Each row below holds a small network's activations on one input, seen along a few directions.
In each table, some parts of the input vary, and every possible input appears once, in random order.
A made-up example of a description, with smaller parts first: one of 2 separate values, together with either a single point or one of 11 places around a ring or (one of 4 places along a line, together with one of 8 places around a ring).
Shared parts are said once, and a part with two or three values counts as separate values.
In the rows, zero is written as 128.

A family of inputs:
row 1: [148  92 136  83 140 128 152 100  68 129 107 163 151 167 119  90  77 106]
row 2: [109 162 150 119  88 134  81 109 104 137 108 123 193  97  94 159 136 115]
row 3: [164  93 107 117 151  97 157 114  82 143 192 108  63 183 151  61  53 115]
row 4: [133  96 141 108 170 123 165 101 112 140 101 167 124 155 136  88  89 116]
row 5: [ 98 184 126 176   8  87 101 158 159 138 176  85 164  96 126 160 145 125]
row 6: [103 210 145 118  43 115  79 146 119 113 106 124 207  91 104 177 158 126]
row 7: [191 101 109  51 158 147 134 100  16  76 140 124 118 186 115  92  62 108]
row 8: [168  65  91 127 250 146 181 151 161 121 147 122   7 164 171  92 150 164]
row 9: [132 199 129 105  14 142  66 149  97  77 122 110 224 102  92 194 156 108]
row 10: [108 135 134 173  52 106  99 122 143 164 180  88 146 101 120 142 121 114]
row 11: [ 87 213 149 147  72 111  94 148 160 124  97 127 181  80 121 176 166 138]
row 12: [146  73 122 136 113 108 168 115 112 163 174 130 106 174 143  76  65 101]
row 13: [ 98 153 116 194 106 145 115 205 241 118 126 105 109  77 154 196 241 170]
row 14: [105 104 118 192 146 167 118 165 227 146 127 106  94  83 141 175 216 159]
row 15: [152 117 128  85 211 110 152 100  82 116 123 145  81 164 141  75  75 136]
row 16: [ 93 165 154 145 116 130  94 110 144 147 101 127 168  85 113 156 143 127]
row 17: [139 150 136 108  60 161  67 112  83 104 123 109 210 108  79 176 133  97]
row 18: [ 74 196 138 178  97 111 110 162 204 132 106 128 144  69 133 177 193 157]
row 19: [121  81 132 137 196 126 183 114 160 151 109 168  87 147 146  88 117 134]
row 20: [165 113 123  61 182 116 141  99  39 105 126 142 108 174 124  78  64 123]
row 21: [145  41 104 150 207 160 194 153 195 143 122 145  51 157 165 105 161 142]
row 22: [ 80 147 143 175 141 132 112 124 190 156 109 129 130  75 124 156 171 147]
row 23: [174  81 121  73 113 157 142 100  46 100 119 148 164 182 108 108  75  90]
row 24: [142 102 119 114 238 112 169 114 128 129 131 147  42 157 153  75 106 154]
Q: Changing only one part turns row 3 into row 5. The same change can be made to row 8. Which row results?
A: row 13
Q: What is each input in this table made of?
A: one of 4 places along a line, together with either a single point or one of 5 places along a line

A family of inputs:
row 25: [145  92 113 131 171 126 158 131 134 130 148 126  74 152 148  99 116 137]
row 26: [124 135 131 122 143 142 119 132 135 119 104 135 136 115 122 144 152 137]
row 27: [118 160 148 102 100 118 105 102  82 124 106 141 182 122 104 130  98 112]
row 28: [131 114 122 129 170 130 148 133 144 127 123 137  94 135 142 115 134 141]
row 29: [132 140 133 107 125 146 112 123 109 105 102 135 158 121 112 147 138 126]
row 30: [138 138 141  92 115 112 124  98  67 127 123 140 159 148 114 105  75 106]
row 31: [117 106 128 147 175 121 159 129 164 150 123 142  88 131 147 107 133 141]
row 32: [166  94 113  99 142 139 141 118  84 112 146 126 112 166 128 103  93 112]
row 33: [152 115 130  92 116 110 134  94  56 132 150 128 138 166 119  87  56  99]
row 34: [131  83 118 149 175 117 168 127 154 152 148 131  68 147 154  91 115 138]
row 35: [115 139 131 138 156 135 127 134 158 126 107 135 118 110 131 141 158 145]
row 36: [110 175 141 131  37 109  88 123 106 127 140 114 196 105 101 154 120 109]
row 37: [142 111 122 113 158 137 139 130 121 121 120 136 112 142 133 118 129 133]
row 38: [151 117 124  98 141 142 131 121  95 107 119 136 133 149 122 121 113 119]
row 39: [105 159 127 167  89 126 107 157 178 133 137 105 136  92 132 166 173 140]
row 40: [ 92 150 134 184  93 117 116 152 198 155 138 112 130  89 139 157 169 140]
row 41: [101 131 138 156 160 127 137 131 178 149 108 141 112 106 137 133 155 145]
row 42: [123 159 126 137  59 138  94 145 131 113 134 107 172 106 111 171 155 121]
row 43: [156  88 113 115 158 134 150 128 111 124 147 126  91 159 139 102 110 127]
row 44: [114 154 126 152  77 133 100 154 156 127 135 106 152  99 123 169 170 132]
Q: Changing only one part turns row 26 into row 37. The same change can be made to row 29. Which row results?
A: row 38
Q: What is each input in this table made of?
A: one of 4 places along a line, together with one of 5 places along a line
Q: Start at row 40 and move only the place on the line of 4, one step at a time. The first step leads to row 41. Which rows follow, in order?
A: row 31, row 34
Q: Which other rows does row 44 become when the place on the line of 5 takes its other values? List them by row number.
A: row 36, row 39, row 40, row 42
